A small network was shown many inputs. Here are its activations along a few directions, one row for each input.
In each table, some parts of the input vary, and every possible input appears once, in random order.
Descriptions start from the smaller parts, as in this example, which fits no table here: one of 5 places around a ring, together with either a single point or one of 9 places along a line or (one of 3 separate values, together with one of 4 places along a line).
Shared parts are said once, and a part with two or three values counts as separate values.
In the rows, zero is written as 128.

Other details of the inputs shift rows strongly along two fixed directions, in all tables alike. That doesn't count.

Rows:
R1: [146 131 140 128 110 156 114 122 139 135 126 123 120]
R2: [135 141 141 125 119 163 114 124 134 143 123 126 119]
R3: [117 128 134 129 149 104 142 130 115 119 142 136 137]
R4: [125 113 129 130 132 103 138 132 114 121 148 139 149]
R5: [100 121 136 123 144 108 136 132 116 125 144 134 131]
R6: [120 116 132 138 138 102 138 128 123 118 149 136 142]
R7: [106 121 132 115 137 110 140 130 107 127 145 136 136]
R8: [115 126 131 130 146 107 142 130 114 122 145 140 139]
R9: [150 142 139 134 125 158 123 121 132 135 117 131 124]
R10: [ 96 123 133 124 141 110 132 131 114 130 149 133 135]
R11: [155 132 139 142 117 152 119 120 141 130 122 128 126]
R12: [108 111 137 125 133 102 137 129 121 120 145 135 134]
R13: [103 115 130 127 129 107 129 132 120 128 157 134 139]
R14: [157 131 139 139 114 152 119 122 137 129 120 129 129]
R15: [157 134 145 141 124 145 120 120 147 124 118 124 121]
R16: [141 140 140 121 118 162 118 123 129 140 122 125 119]
R17: [137 130 144 135 115 153 109 121 146 136 123 122 116]
R18: [111 111 133 122 129 103 136 129 116 122 149 134 137]
R19: [105 112 136 130 137 102 132 130 125 121 148 133 132]
R20: [118 142  28 112 127 104 135 151 143 124  67  92 108]
R21: [151 130 150 133 115 143 123 125 141 131 113 119 112]
R22: [111 139  24 109 127 110 130 146 144 123  70  98 112]
R23: [156 139 140 127 123 157 123 123 126 136 114 133 128]
R24: [152 141 139 131 122 158 123 122 128 134 116 133 126]
Each input here is: one of 2 separate values, together with either a single point or one of 5 places along a line or one of 6 places around a ring.
The inputs of R6 and R8 match in every part but the choice among 2 separate values. If R14 is changed in the same way as R6 into R8, which row does it become? -> R24
Which other rows does R19 become when the choice among 2 separate values takes its other values? List them by row number. -> R5
A walk changes only the place on the ring of 6. It starts at R18 and steps to R1. List the rest of the walk in order. -> R13, R17, R19, R12

Rows:
R25: [142 166 136 124 111 191 104 115 150 142  98 106  95]
R26: [153 115 195 145 137 130 148 111 102 111 172 170 155]
R27: [104 108 207 126 129 144 133 122 103 134 163 158 136]
R28: [125 125 202 115 143 138 133 123 100 146 173 153 145]
R29: [ 94 135  12 107 124 120 118 139 141 121  69  97 101]
R30: [110 110  84 126 155  54 159 145  91  97 155 143 172]
R31: [137 104 203 140 122 116 113 122 133 121 185 149 144]
R32: [140 113 219 126 141 111 143 118 111 121 157 142 129]
R33: [153 123 197 153 134 128 148 119  97 116 178 158 154]
R34: [103 120 206 133 133 140 125 115  95 134 174 142 124]
R35: [ 93 150  13 101 129 122 123 137 150 120  73  98 106]
R36: [154 164 132 124 118 192 110 123 149 152 103 108  95]
R37: [ 64 116  84 116 138  60 153 152  94 134 152 133 147]
R38: [192 133 126 136  97 175 104 111 154 130 101 110 125]
R39: [154 155 130 117 121 195 111 116 154 148  97 121  96]
R40: [ 60 108  84 105 154  65 135 143  90 116 148 124 140]
R41: [100 115  89 135 166  46 153 147 102 103 147 145 168]
R42: [172 137 136 162 111 171 107 117 169 139  92 107 111]
R43: [118 121 200 119 140 143 142 117 106 143 174 162 140]
R44: [137 129  11 132 106 105 132 142 149 115  90  88 129]
R45: [111 152  12 108 124 117 134 156 142 139  80  93 115]
R46: [ 81  92  85 128 135  49 141 144 133 101 169 139 148]
R47: [160 159 133 112 124 189 102 121 148 151  97 112 103]
R48: [176 148 148 135 108 163 125 123 157 131  83 102  88]
R49: [ 57 123  86  99 159  66 140 141  99 115 153 125 146]
R50: [146 148 139 131  98 191 106 132 143 147  88 109 101]
R51: [ 84 101  98 114 154  43 171 142 112 101 140 131 134]
R52: [186 151 130 152 120 174 116 115 158 126  83 135 117]
R53: [172 139 133 149  89 169  95 126 178 131 112 109 103]
R54: [178 133 137 150 117 168  98 115 168 137  86 110 118]
R55: [131  98 204 157 141 123 133 107 129 125 167 155 146]
R56: [152 143 140 119 105 189  97 130 142 146  82 112 108]
R57: [ 96  90  79 127 136  58 158 131 109 102 165 136 163]
R58: [144 128 203 162 144 121 142 121 108 122 169 159 150]
R59: [120 120 205 120 129 131 126 121  98 150 165 157 143]
R60: [105 138  12 106 115 112 128 147 143 139  68 110 114]
Describe the family of inputs behind these rows. -> one of 3 separate values, together with either a single point or one of 5 places around a ring or one of 6 places around a ring
The inputs of R26 and R30 match in every part but the choice among 3 separate values. If R51 is changed in the same way as R26 into R30, which row does it become? -> R32
Which other rows does R28 become when the place on the ring of 6 takes its other values? List them by row number. -> R40, R47, R49, R56, R59

Rows:
R61: [124 141 127 118 102 175  98 127 147 147 115 112 107]
R62: [ 88 105 199 119 129 136 119 112 114 139 175 149 129]
R63: [171 121 148 147 115 124 126 123 173 111  84 102  93]
R64: [148 151 124 102 123 178 119 120 126 141  94 125 111]
R65: [133 102 190 152 119 119 124 119 123 120 189 150 154]
R66: [133 135 156 117 121 144 119 127 158 132  82  98  73]
R67: [141 155 125 112 129 178 113 123 127 147  88 128 113]
R68: [ 83 108 119 147 180  33 173 141  89  97 185 150 174]
R69: [161 125 118 150 107 157 103 119 166 125 111 122 119]
R70: [169 132 115 149  95 155 101 126 161 134 123 110 126]
R71: [127  90 193 148 123 117 124 108 128 117 179 154 148]
R72: [ 97 120 195 122 123 135 118 124 107 149 192 138 136]
R73: [121 138 128 120 113 175  99 121 151 146 109 117 101]
R74: [ 87 132  52  97 132  94 148 156 101 135 113 113 132]
R75: [179 140 118 143 124 158 119 120 144 125  92 133 133]
R76: [ 79 147  53 109 159  89 148 149 115 127 110 119 125]
R77: [152 112 192 141 128 116 148 118  98 119 170 159 155]
R78: [ 87 133  53  94 134  92 147 150  99 129 110 118 129]
R79: [126 118  46 128 127  76 154 153 118 114 116 118 151]
R80: [178 152 122 152 131 152 126 122 153 124  97 126 124]
R81: [128 118  43 120 141  77 151 140 121 102 114 127 152]
R82: [104 140 201 130 160 135 140 120  95 136 167 148 130]
Describe the family of inputs behind these rows. -> one of 2 separate values, together with either a single point or one of 4 places along a line or one of 6 places along a line
The inputs of R73 and R69 match in every part but the choice among 2 separate values. If R72 is changed in the same way as R73 into R69, which row does it become? -> R70
A walk changes only the place on the line of 6. It starts at R74 and steps to R78. List the rest of the walk in order. -> R64, R67, R76, R82
